These are the activations of a small neural network, seen along a few directions. Each row is one input.
Each table varies a few parts of the input and shows all the possible inputs, shuffled.
Descriptions start from the smaller parts, as in this example, which fits no table here: one of 3 separate values, together with either a single point or one of 9 places along a line or (one of 5 places around a ring, together with one of 6 places along a line).
Shared parts are said once, and a part with two or three values counts as separate values.

Other details of the inputs vary at random and push rows far along two fixed directions, the same in every table; ignore that.

A family of inputs:
r1: [  7   1  14   7 -10 -18  -1  12   6  14  -5   5   0  -2   4]
r2: [-18  29 -54  -4  31   6 -34  -8 -55 -48  29  12  14 -33  12]
r3: [  5 -39  14 -11   1  72  37 -18   8   4  -1 -36 -17  19 -22]
r4: [  1   1  10   3  -8 -22   0   2  18  10 -10   5   2   7   1]
r5: [ -2   2   3   1  -2 -24  -1   1  19   7  -9   4   3  13   1]
r6: [  7   2  17   6 -14 -17   0   9   8  14  -7   8   0  -3   2]
r7: [  9   7  20   3 -19 -13   1   4   9  14  -9  15  -2  -7  -1]
r8: [ -4   0  -6   2   7 -25  -3  11  12   7  -3  -4   3  17   8]
r9: [ -3   0   1   2   1 -25  -1   4  19   7  -8   0   4  14   3]
r10: [  3  -1  10   6  -6 -21  -1  10  11  12  -6   2   2   4   4]
r11: [  5   5  16   3 -15 -17   1   2  14  12 -10  12   0  -1  -1]
r12: [ -1   5   4  -1  -4 -21   0  -1  19   7  -9   8   2  11   0]
r13: [  5 -39   2 -14  11  93  35 -16 -16  -5  12 -41 -21  12 -20]
r14: [-13  35 -43  -5  18  13 -33 -15 -55 -47  26  24  11 -44   6]
r15: [  3   0   5   6  -2 -21  -2  13   7  12  -3   0   1   6   7]
r16: [  0  -1   5   5  -1 -24  -1   8  15  10  -7  -1   3  10   5]
r17: [ -2 -42  -7 -16  19  89  35 -20  -8  -9  11 -48 -18  24 -20]
r18: [  0  -1   8   4  -5 -23   0   5  17  10  -9   2   3   8   2]
r19: [ -6  34 -34  -1  11  17 -32  -9 -63 -42  28  25   9 -54   7]
r20: [  4   2  15   5 -13 -19   1   4  15  12 -10   8   1   0   0]
Each input here is: one of 4 places along a line, together with one of 5 places along a line.
Changing only the place on the line of 4 turns r8 into r13. The same change can be made to r12. Which row results? -> r7
Which other rows does r11 become when the place on the line of 5 takes its other values? List them by row number. -> r3, r10, r15, r20
A walk changes only the place on the line of 4. It starts at r1 and steps to r10. List the rest of the walk in order. -> r16, r2
A walk changes only the place on the line of 5. It starts at r14 and steps to r4. List the rest of the walk in order. -> r18, r16, r17

A family of inputs:
r21: [-20  42 -40  10  12 -67 -49   3 -13 -28   7  29  29 -29  22]
r22: [ -4 -32   6  10  -2  12  15   5  23  12  -8 -36  -2  15   1]
r23: [ 22 -68  73   3  16 -19  52  12  54  46 -25 -49  -5  75 -22]
r24: [ 14 -22   7  -8  -4  90  20  -8 -37  -3  19 -19 -19 -21 -15]
r25: [  8  47   8  11 -19 -69 -31  18 -11   8  -4  57  10 -30  16]
r26: [ -3 -35   1  -6   5  61  27 -16   5  -4   0 -38 -11  14 -14]
r27: [-11  21 -30 -12  14  20 -16 -24 -30 -38  15  16   5 -19  -5]
r28: [ 11   0  35   3 -25 -29  11   9  35  31 -21  12  -5  17  -3]
r29: [ -2 -21  -5   4   2  35   8   0  -7  -5   5 -28  -4  -6  -1]
r30: [-22  -5 -37 -16  26  41  -2 -34  -9 -39  14 -15   4   3 -13]
r31: [  1  57 -24  10   0 -30 -48  10 -66 -27  24  55  13 -66  23]
r32: [-11 -20 -61 -27  53  63  19   7 -23  -8  28 -47 -23  58   7]
r33: [ 17 -24  44   4 -27   4  29   9  36  40 -22 -10 -14  24  -8]
r34: [   1   23   23   19  -25 -117  -21   27   57   34  -33   31   17   14
   19]
r35: [ 22 -18  62  -6 -35 -17  40   1  66  55 -36   7 -19  44 -19]
r36: [ -3  10 -23   4   7  26 -17   3 -45 -25  21  -1   3 -39   8]
r37: [  6  25  -6  12  -9 -20 -25  19 -34  -4  11  22   7 -42  16]
r38: [ -2   6 -15 -18   9  54   5 -30 -27 -28  12   6  -6 -10 -15]
r39: [-14 -30 -24  -8  21  73  17 -24 -12 -25  14 -42  -4   3 -12]
r40: [  0   3   9   0  -8 -14   2   0  15   6  -9   6   1   6  -1]
r41: [  5  12  23  15 -23 -63 -10  24  29  27 -17  17   7   2  12]
r42: [-15  30 -28  -3  10 -33 -28 -11  -6 -26   4  25  16 -13   5]
What do these inputs look like to the network? -> either one of 2 separate values or (one of 4 places along a line, together with one of 5 places along a line)
Which other rows belong to the same alternative as r23? List them by row number. -> r32
